Each row below holds a small network's activations on one input, seen along a few directions.
In each table, some parts of the input vary, and every possible input appears once, in random order.
Descriptions start from the smaller parts, as in this example, which fits no table here: one of 5 places around a ring, together with either a single point or (one of 2 separate values, together with one of 4 places along a line) or one of 11 places along a line.
Shared parts are said once, and a part with two or three values counts as separate values.
In the rows, 128 means zero.

Rows:
x1: [105  79  87 177 152  95 142 143  94 110  94  83 135 171 130 102 126]
x2: [ 76 100  95  89 131  92  86 151 132 178 140 100 114 153 120  89 102]
x3: [148 132  70 146 168 177 141 135 120 162 142 151 145 100  92 176 156]
x4: [119  90  68 156 156 186 132 140 124 180 103 139 110 103 144 161 108]
x5: [139  75 108 133  82 144 147  74 100 168  89  98 125  75 124 142 104]
x6: [109 178 170 103 155 162 138 152 154 136 173 165 107 131 112 153 147]
x7: [103  70  59 155 141 110 111 136 103 160 113  81 137 150 104 105  98]
x8: [ 95 117 113  98 149 162 100 161 160 191 137 151  79  93 154 140 110]
x9: [145 126  89 166 168  95 143 134  83  91 118 100 154 170  79 109 171]
x10: [142  80 133 148  89 131 174  89  81 112  74  95 121 102 152 153 131]
x11: [133 156 196  89  77 122 144  72 147 127 154 144 113 117  89 136 151]
x12: [208 167  94 146 114 159  98 209 176  44 135 237 152 113 222 104  18]
x13: [171 116 106 120  95 145 147  66 103 147 114 118 153  81  68 153 156]
x14: [172 122 129 137 101 137 174  80  81  86 101 114 144 103  96 156 182]
x15: [170 117  95 133 125  86  57 186 157  12 142 166 214 160 174  44  17]
x16: [ 59 112 151 108 130  92 113 153 119 148 135 118 112 185 134  78 104]
x17: [147 168 191 129  98 125 147  69 134  89 138 116 129 123 122 143 186]
x18: [126 170 151 141 172  93 122 129 121  91 147 100 143 195 112  92 173]
x19: [145 116  63 142 158 104 111 128  96 146 135  99 163 153  51 120 145]
x20: [105 137 168 160 161 159 132 168 148 131 115 129  99 141 200 150 142]
x21: [121  98  98 175 158 170 161 158 114 126  86 129 111 127 170 171 138]
x22: [119 149 100  74 151  88  93 133 135 160 165 111 138 159  67 109 140]
x23: [203 163 137 131  34 108  95 123 156  22  98 199 186  73 194 101   7]
x24: [ 85 118 150 158 157  86 117 143 124 117 119  91 130 193 169  83 135]
x25: [149 141  97 167 168 166 170 152 106 103 126 141 140 119 119 176 185]
x26: [ 82 130 172 116 143 163 121 170 144 161 131 161  80 131 165 142 111]
x27: [119 105 150  84  73 113 120  89 152 188 124 112  99  71 130 124 107]
x28: [124 162 116  85 163 155 117 147 167 170 176 156 112  94 102 157 150]
x29: [ 98 164 152  92 149  93 122 132 124 124 164 127 130 191  81  95 139]
x30: [117 121 198 145  89 111 142  82 127 122 107 104 112 120 184 142 140]
x31: [133 186 166 147 169 163 145 157 148 102 158 132 122 137 143 155 183]
x32: [152 146 148  69  85 118 128  73 164 163 151 127 123  81  76 135 152]
x33: [103 111 204 105  66 113 135  91 131 156 123 130  93 110 144 129 109]
What is each input in this table made of? -> one of 3 separate values, together with either a single point or (one of 2 separate values, together with one of 5 places around a ring)
The inputs of x6 and x29 match in every part but the choice among 3 separate values. If x25 is changed in the same way as x6 into x29, which row does it become? -> x9
Change only the choice among 2 separate values in x24. List by row number the other rows that result. -> x18

Rows:
x34: [117 138 133 121 135  87 105 141 132 106 141 119 143 170 124  86 114]
x35: [138 109  80 167 158 134 127 162 112 103 110 126 148 143 146 124 115]
x36: [126 147 167  99  99 134 116 130 162 129 141 160 111 106 158 126  99]
x37: [139 142 168 105  85 106 120 104 141 103 134 137 136 121 134 110 108]
x38: [140 107  87 149 137 100 120 136 105 100 114 108 159 154 118 100 114]
x39: [105 119 159 105 120 150 176  51 108 216 128  77  83  90  62 189 229]
x40: [165 113 119 139  85 120 135  95 114  99 104 127 154 102 127 127 107]
x41: [123 142 113 137 165 143 109 180 149 118 143 155 130 145 155 121 108]
x42: [147 151 143 121 116 161 127 146 155 116 133 175 119  95 165 147 104]
x43: [165 116 112 157 107 154 145 121 119 102  99 146 139  93 155 150 109]
x44: [ 68 109 119 121 181 130 159 106  90 214 139  65  91 160  46 156 225]
x45: [104 141 135 115 148 117  98 164 151 131 149 141 123 157 146 101 103]
What is each input in this table made of? -> one of 2 separate values, together with either a single point or one of 5 places around a ring
Start at x37 and move only the place on the ring of 5, one step at a time. The first step leads to x36. Which rows follow, in order? -> x42, x43, x40
Change only the choice among 2 separate values in x41. List by row number the other rows that result. -> x42

Rows:
x46: [126  88  84 121 131  93 133 106  98 143 118  78 141 134  87 112 147]
x47: [124 163 137 105 148 148 118 185 153  97 157 179 125 137 147 120 105]
x48: [123 140 132 129 139 164 167 110 110 167 137 140 102 116  80 169 176]
x49: [147 165 150 101 124 164 131 122 176 146 153 158 107  84 134 166 144]
x50: [137 161 168 122 110  99 123 148 138  64 137 157 140 151 158 107 106]
x51: [156 166 182 112  93 129 134  83 154 117 133 131 129  92 150 141 147]
x52: [139 110 110 153 150 109 149 110  98 108 112  75 138 145 103 127 184]
x53: [128 143  91 148 192 138 102 183 132 117 150 142 156 166 123 118 119]
x54: [115 128 171 107 110 150 119 120 170 176 140 135  92  88 164 147 129]
x55: [134 139 120 166 152  96 113 144 129  76 131 116 168 173 131  91 123]
x56: [133 136 143  93  93  93 102 145 139 101 133 155 133 142 135  84  66]
x57: [130 123  77 142 183 138 143 147 105 150 125 111 127 137  93 149 182]
x58: [ 86 106 153 127 130 149 157 109 110 190 120 109  89 118 109 161 151]
x59: [133 131 166 132 109 137 168  74  97 132 118 106 121 129  94 152 179]
x60: [132 116  93 136 131  87  96 140 126 115 133 116 162 169 116  73  83]
x61: [ 92 116  99 151 174 122  95 172 134 142 131 120 127 174 156 102 101]
x62: [212  88  70 203  52 182 137 117  99  37  65 181 174  56 205 160  44]
x63: [ 95 128 150 109 138 129 109 174 156 129 133 159 100 147 178 102  87]
x64: [115 104 141 104  91 120 148  71 102 160 120 111 125 114  74 142 146]
x65: [142 140 159  88  74 116 108  84 155 146 133 131 125  75 125 126 111]
x66: [ 90  98  92 141 164 125 137 144 106 173 108  80 107 142 124 138 157]
What is each input in this table made of? -> either a single point or (one of 4 separate values, together with one of 5 places around a ring)
Change only the choice among 4 separate values in x51. List by row number the other rows that result. -> x49, x54, x65
